Each row below holds a small network's activations on one input, seen along a few directions.
In each table, some parts of the input vary, and every possible input appears once, in random order.
Descriptions start from the smaller parts, as in this example, which fits no table here: line(4) and (point or ring(9) or (values(3) and ring(8))).
Shared parts are said once, and a part with two or three values counts as separate values.

Other details of the inputs shift rows strongly along two fixed directions, in all tables alike. That doesn't count.

Rows:
x1: 14	2	15	28	38	-3	5	13	-8	-8	9	-26	4	10	-24	-8
x2: 7	-8	3	6	-12	11	-2	8	-2	-6	4	15	3	-9	15	19
x3: 7	-1	8	16	37	-9	-1	27	-11	1	4	-22	1	16	-32	-8
x4: 6	-4	5	9	-13	8	-9	8	-4	-2	4	15	2	-8	15	18
x5: -30	0	-27	-31	-13	5	1	-28	22	12	-14	2	-2	1	14	-26
x6: -27	1	-25	-15	-13	15	2	-37	25	8	-10	-1	1	-5	22	-27
x7: 3	-5	3	-7	-14	-1	-9	17	-7	2	0	18	-2	-2	6	19
x8: 12	-6	9	27	40	4	11	17	-6	-10	9	-23	6	8	-23	-8
x9: 8	-2	7	8	-15	4	-2	4	-5	-5	5	13	0	-12	12	18
x10: 8	-7	4	6	-14	9	0	6	-2	-6	4	14	1	-12	13	19
x11: 12	1	8	-13	-16	-8	3	5	-8	-3	-1	15	-2	-4	2	20
x12: 6	-9	6	11	41	-3	8	29	-8	-4	6	-18	3	15	-31	-7
x13: 4	-8	1	-10	-13	1	-2	16	-6	-1	0	18	-1	-4	6	20
x14: 4	-7	7	12	40	-4	5	29	-10	-1	8	-18	3	16	-31	-7
x15: 11	-3	7	7	-16	3	3	1	-3	-9	4	12	-1	-13	10	19
x16: 12	3	14	10	38	-12	5	19	-13	-2	5	-22	3	18	-34	-7
x17: -21	7	-15	5	39	4	13	-32	18	4	-3	-40	6	17	-14	-52
x18: 8	-7	7	11	40	-6	11	26	-10	-5	5	-19	2	14	-32	-7
x19: 2	-6	2	-9	-13	0	-5	17	-7	1	2	19	-1	-3	6	20
x20: -28	9	-22	-8	-17	7	-9	-39	20	14	-10	-4	0	-3	22	-28
x21: 16	5	15	29	36	-3	1	12	-9	-5	8	-27	6	13	-26	-7
x22: 6	-1	6	-8	-17	-8	-1	10	-8	-2	1	16	-5	-6	2	19
x23: -32	3	-24	-13	-13	15	-4	-37	21	12	-6	0	3	0	25	-26
x24: 3	-2	3	-4	-17	-4	-12	17	-7	4	-1	15	-4	-4	4	19
x25: -20	8	-14	4	39	5	13	-34	17	5	-3	-39	8	19	-15	-52
x26: 12	1	12	32	36	-2	0	16	-7	-6	9	-26	3	10	-25	-8
x27: 11	-9	5	25	43	10	9	22	-3	-10	8	-21	8	10	-21	-7
x28: 6	-5	6	8	-14	8	-4	7	-4	-4	6	14	1	-11	13	19
x29: 8	-2	7	10	-16	3	-6	4	-5	-4	3	13	-1	-12	12	17
x30: -26	9	-15	-8	38	-8	6	-23	13	12	-7	-37	2	24	-23	-53
x31: 13	4	12	5	-16	1	0	-3	-6	-6	5	11	1	-8	10	20
x32: -30	10	-22	-24	-19	-5	-8	-33	17	17	-13	-2	-6	3	12	-27
x33: 10	5	7	-6	-19	-12	-8	9	-9	2	-2	11	-5	-4	2	19
x34: 10	3	9	-11	-17	-9	0	5	-10	-1	1	15	-2	-3	2	20
x35: 3	-3	2	-5	-16	-2	-14	18	-7	5	-1	16	-2	-1	6	19
x36: 13	5	10	10	-19	-2	-8	0	-6	-3	2	8	-2	-10	11	18
x37: -21	8	-21	-17	-15	7	5	-45	23	5	-11	-4	0	-5	20	-27
x38: 6	-2	4	11	-15	7	-13	9	-4	0	3	13	1	-7	14	19
x39: 10	0	9	10	-17	1	-5	1	-4	-6	4	12	-2	-12	10	17
x40: 13	5	13	13	36	-13	1	20	-13	0	4	-24	2	19	-34	-7
x41: 5	-2	5	-6	-16	-7	-6	13	-8	1	-1	16	-4	-6	4	18
x42: -24	7	-23	-33	-15	-2	5	-36	20	10	-15	-1	-4	0	12	-26
x43: 13	-3	5	5	-15	4	4	2	-1	-11	1	12	-2	-14	10	18
x44: 7	-3	5	-10	-16	-7	3	10	-6	-4	0	16	-5	-7	2	19
x45: 14	1	6	-14	-15	-6	4	6	-6	-5	-3	15	-3	-5	1	20
x46: -25	10	-18	-14	-16	5	1	-46	19	9	-7	-4	0	-3	21	-27
x47: 8	-10	3	9	43	0	8	31	-6	-5	4	-17	4	16	-30	-6
x48: 16	3	16	27	38	-2	5	11	-9	-7	9	-25	6	12	-25	-7
x49: 3	-4	4	-7	-15	-3	-8	16	-7	2	0	17	-4	-5	5	18
x50: 7	-2	5	12	-17	6	-12	8	-3	0	3	11	-1	-9	13	18
x51: 9	2	8	-10	-17	-10	0	7	-9	-2	1	14	-4	-5	3	19
x52: 10	-1	7	-11	-16	-9	3	7	-7	-4	-1	14	-4	-6	3	19
x53: -26	6	-16	8	39	5	10	-30	17	6	-1	-38	5	17	-15	-53
x54: 12	-5	4	6	-14	7	3	5	-1	-9	1	13	0	-14	12	18
x55: 6	0	7	-7	-17	-9	-5	10	-8	-1	0	15	-6	-6	2	18
x56: -19	9	-19	-18	-14	8	5	-47	22	6	-11	-4	2	-3	20	-26
x57: -27	5	-25	-31	-15	-1	5	-34	21	10	-14	1	-5	-1	11	-26
x58: 9	-6	1	-11	-14	-3	3	13	-4	-4	-3	17	-4	-9	3	18
x59: -32	5	-24	-28	-15	0	-1	-32	16	15	-11	2	-3	2	13	-27
x60: 6	-4	6	9	-15	7	-8	7	-3	-3	4	13	0	-10	13	18
Description of these inputs: values(2) and line(5) and line(6).
- Changing only the values(2) part turns x28 into x14. The same change can be made to x36. Which row results? => x33
- Changing only the values(2) part turns x42 into x37. The same change can be made to x30. Which row results? => x1
- A walk changes only the line(5) part. It starts at x40 and steps to x16. List the rest of the walk in order. => x34, x11, x45

Rows:
x61: 14	-9	13	-17	8	-3	5	29	-15	-4	2	16	4	8	-11	21
x62: -4	6	-8	-15	-45	-3	9	-38	14	-6	-9	17	-10	-29	32	1
x63: -23	3	-2	-22	-36	11	-12	-30	1	11	4	31	5	-4	39	7
x64: -3	6	-8	-4	29	16	-7	-12	12	9	-8	-19	14	21	-3	-25
x65: 19	-7	0	18	2	8	-16	34	-5	-1	-2	2	4	-1	2	20
x66: 12	-18	0	20	6	11	10	27	-5	-14	7	8	0	-14	2	18
x67: -5	2	-6	1	23	9	24	-26	12	-6	3	-24	7	8	-8	-24
x68: 22	-1	8	20	-3	0	-18	25	-1	-5	-5	0	-6	-5	-7	18
x69: -21	-1	-14	-12	19	-11	2	2	11	7	-8	-16	-11	9	-25	-31
x70: -15	-5	-13	13	21	6	12	-13	19	-7	-2	-20	-6	-4	-12	-32
x71: -12	7	-12	-46	-44	-8	3	-25	5	8	-10	24	-4	-2	20	11
x72: -10	-6	-8	-2	31	18	19	-18	13	-5	1	-14	12	8	-4	-27
x73: 1	16	-12	-23	-44	8	-12	-34	13	9	-14	15	4	-4	32	12
x74: 3	-4	18	25	-3	-5	-11	21	-14	-2	14	8	-7	-6	-8	16
x75: -2	-10	11	21	2	3	-10	30	-16	1	17	7	1	-2	3	19
x76: 3	16	-7	7	18	-8	-6	-19	10	6	-13	-30	0	9	-11	-30
x77: -18	11	1	5	20	-1	5	-24	-2	8	11	-21	9	22	-8	-24
x78: 20	3	14	-6	-2	-26	6	22	-17	-6	-1	5	-10	-5	-18	17
x79: 6	-15	-1	-5	3	-7	0	42	-12	0	2	11	-4	0	-11	19
x80: 13	7	25	21	-4	-17	-4	9	-22	-3	12	3	-3	-6	-6	15
- Changing only one part turns x61 into x63. The same change can be made to x78. Which row results? => x80
- What do these inputs look like to the network? => values(4) and ring(5)
- Change only the values(4) part in x65. List by row number the other rows that result. => x66, x75, x79
- Change only the ring(5) part in x76. List by row number the other rows that result. => x64, x65, x68, x73

Rows:
x81: -5	-3	-17	-9	-10	-6	4	-4	4	4	-9	-2	-5	-6	2	-6
x82: -3	-1	-14	6	-9	3	2	-12	6	0	-5	-4	-1	-10	10	-6
x83: 1	-1	-8	-20	-6	-1	5	-8	7	3	-10	-5	1	-2	7	-2
x84: 11	-3	15	-3	-39	-18	-15	21	-16	-2	1	33	-9	-17	13	39
x85: 2	4	-11	1	-6	5	2	-11	13	-1	-4	-5	2	-10	13	-5
x86: -16	-5	-13	2	-5	20	-13	-1	9	8	2	3	6	6	14	-1
x87: 6	-1	10	12	25	8	12	0	-5	-11	6	-4	8	4	-13	-2
x88: -15	-1	1	-1	-5	4	7	-16	3	-2	9	3	-4	-8	11	-8
x89: -14	6	-4	-13	-11	-7	-1	-8	0	7	5	-2	-7	5	2	-2
x90: -7	8	4	0	-8	0	-6	-19	-2	10	2	3	6	1	9	-8
x91: 30	-2	11	0	-34	3	2	8	-12	-13	3	28	3	-15	27	44
x92: 9	5	6	4	20	-10	-8	17	-1	2	-2	-10	-2	5	-18	-7
x93: -6	6	0	0	-12	5	0	-20	3	7	5	-1	5	4	6	-2
x94: 17	-3	13	5	-37	-2	1	12	-17	-7	13	24	-4	-22	27	44
x95: -8	5	-3	-15	-12	-3	1	-12	1	10	1	1	1	8	-2	-2
x96: -1	0	0	-6	-1	9	8	-20	8	-8	-1	7	2	-1	12	-7
x97: -18	-13	-10	-1	1	22	-4	-1	10	2	2	11	5	-2	15	-6
x98: 15	4	9	14	20	4	3	1	-3	-7	6	-15	6	15	-11	-1
x99: 11	0	7	-1	19	-3	0	12	0	-2	-1	-17	0	12	-20	1
x100: 11	-16	-2	-10	-31	7	-8	35	-12	0	2	35	2	-12	23	45
x101: -9	3	-8	-8	-9	-10	-12	-5	1	9	-10	3	-7	-3	0	-10
x102: 10	-3	7	16	24	6	6	9	6	-12	5	-10	1	-5	-12	-7
x103: -11	-1	-10	6	-10	-2	5	-12	5	0	0	-4	1	-7	12	-5
x104: 11	-2	-2	23	17	2	9	10	-1	-5	-2	-17	1	-1	-9	-5
x105: -18	-6	-6	-10	-8	-7	6	-6	6	-2	-2	7	-7	-6	0	-8
x106: -8	-3	-9	-10	-7	0	6	-4	9	-1	-10	8	-9	-7	-1	-10
x107: 0	-6	-2	8	16	-13	10	17	-6	-3	3	-14	0	5	-16	-2
x108: -6	4	-5	7	-9	-1	-13	-13	3	5	-5	1	-4	-7	8	-10
x109: -1	5	14	18	19	-6	-4	6	-12	2	13	-13	0	5	-7	-6
x110: -18	-6	-16	-13	-5	11	-12	7	7	12	-2	6	2	11	6	-1
x111: 42	-8	24	17	-7	2	3	32	-17	-17	6	9	4	-15	5	46
x112: 12	2	15	14	23	1	-7	5	-3	-1	0	-16	5	5	-9	-5
x113: -5	5	-11	-18	-5	-2	9	-11	0	3	-6	2	6	3	4	0
x114: -3	-2	-3	-21	-2	0	9	-12	6	-4	-5	9	-1	3	4	-7
x115: 10	4	2	4	17	-5	-1	16	3	-2	1	-15	-2	8	-22	-2
x116: -1	1	10	24	17	-9	-7	8	-7	-1	6	-12	1	4	-11	-7
x117: -15	2	-8	-7	-14	-10	-3	-6	5	4	-2	-1	-6	3	-2	-3
x118: 21	-1	8	-3	-42	-6	-9	21	-9	-5	-5	30	-12	-16	9	43
x119: 9	-8	9	-5	24	0	9	12	1	-8	-2	-9	0	3	-18	-4
x120: 8	4	8	25	18	-2	-7	10	-4	0	-2	-12	-2	2	-13	-9
x121: -7	9	-6	-17	-8	-1	1	-14	2	4	-4	3	2	9	-2	1
x122: 1	5	-1	-3	-8	9	-5	-18	11	1	-4	-7	2	0	9	-1
x123: -1	3	-14	-14	-7	-4	3	-3	11	3	-8	-2	-2	-6	5	-5
x124: -7	6	-6	-7	-10	-8	-10	-4	3	9	-13	4	-8	-1	1	-10
x125: -4	10	-3	-2	-7	7	-1	-22	4	1	0	0	6	5	6	1
x126: -17	-2	-2	-16	-5	-4	8	-8	1	1	5	6	-8	-4	3	-7
x127: -2	7	-1	-18	-5	-7	-6	-11	0	6	-8	5	0	9	5	-7
x128: -6	-8	0	4	26	4	-14	29	-7	9	2	-3	5	16	-12	-5
x129: 10	1	12	-2	21	-8	-6	12	-5	2	-4	-13	1	9	-17	-5
x130: 1	4	10	19	17	-1	2	5	-8	-2	16	-18	-1	8	-11	-1
x131: -1	-13	-7	17	25	16	0	22	-2	1	7	-10	12	8	-1	-1
x132: 9	-1	6	16	19	2	13	4	-9	-1	10	-15	11	6	-9	-2
x133: 1	-2	2	3	19	-10	13	15	-11	0	10	-16	-1	7	-13	-2
x134: -4	-7	3	19	25	12	-15	21	-5	6	6	-5	9	11	-3	-5
x135: -11	-3	-1	-18	-6	-1	10	-11	2	4	1	10	1	0	-1	-7
x136: -4	6	-8	8	-13	6	-5	-13	10	2	-6	-3	-5	-3	6	-5
x137: 6	-2	3	0	18	-7	14	11	-11	3	5	-12	7	10	-17	-2
x138: -5	11	2	-2	-4	2	-7	-20	-1	5	-3	5	7	2	9	-5
x139: -15	-5	-3	5	-7	1	4	-14	8	-5	2	5	-3	-10	8	-8
x140: 33	-11	24	26	-8	3	3	35	-15	-20	6	22	-7	-21	-3	39
x141: -13	3	-5	8	-13	-1	-4	-14	7	1	2	-4	-2	-1	6	-3
x142: 12	3	6	-1	19	-5	4	9	-5	-4	2	-12	2	19	-19	0
x143: -20	-14	-13	-16	1	14	-3	7	8	5	-2	14	1	2	7	-6
x144: -2	9	-2	2	-6	1	-13	-12	10	4	-5	0	-1	-7	10	-9
x145: -8	-5	-7	4	-6	6	2	-14	9	-5	-3	5	-5	-13	6	-10
x146: -5	-1	-7	-16	-4	0	3	-5	14	-2	-6	6	-6	-9	1	-8
x147: -8	2	-12	-8	-13	-5	-5	-7	6	5	-7	-1	-8	0	-3	-4
x148: 3	-9	1	5	20	-5	8	15	-3	-7	0	-5	-6	-1	-22	-8
x149: 3	3	12	2	19	-11	-1	11	-14	7	5	-8	5	13	-20	-6
x150: -5	3	-9	7	-12	4	-7	-15	8	2	-3	-4	-5	-4	5	-5
x151: 1	9	2	-3	-4	1	-8	-19	2	2	-4	3	4	5	13	-8
x152: -2	6	-8	-3	-4	6	8	-19	2	0	-2	0	9	-1	12	-1
x153: -1	8	-6	2	-9	6	-7	-13	15	1	-2	-5	-1	-4	7	-4
x154: -9	1	-4	-20	-2	1	9	-13	3	-2	-4	11	1	0	-1	-4
x155: 5	7	10	0	22	-9	-2	8	-12	2	0	-5	5	14	-20	-2
x156: 2	2	-10	-20	-5	-3	9	-10	3	1	-7	0	3	6	8	-3
x157: -4	1	-16	-9	-10	-4	6	-3	6	4	-12	-1	-5	-4	3	-6
x158: -3	4	12	4	20	-15	-3	14	-14	5	9	-11	-4	10	-16	-6
x159: -9	-1	2	-3	-5	8	9	-19	4	1	5	7	4	-5	7	-7
x160: 37	-12	31	15	-4	6	2	30	-14	-21	8	19	0	-18	1	43
- Changing only one part turns x156 into x127. The same change can be made to x137. Which row results? => x149
- Changing only one part turns x107 into x84. The same change can be made to x83. Which row results? => x129
- What do these inputs look like to the network? => values(2) and line(4) and (point or ring(9))
- Change only the values(2) part in x100. List by row number the other rows that result. => x131
- Change only the line(4) part in x93. List by row number the other rows that result. => x90, x132, x159
- Change only the ring(9) part in x148. List by row number the other rows that result. => x105, x106, x114, x119, x126, x135, x146, x154
- Change only the line(4) part in x131. List by row number the other rows that result. => x86, x97, x134
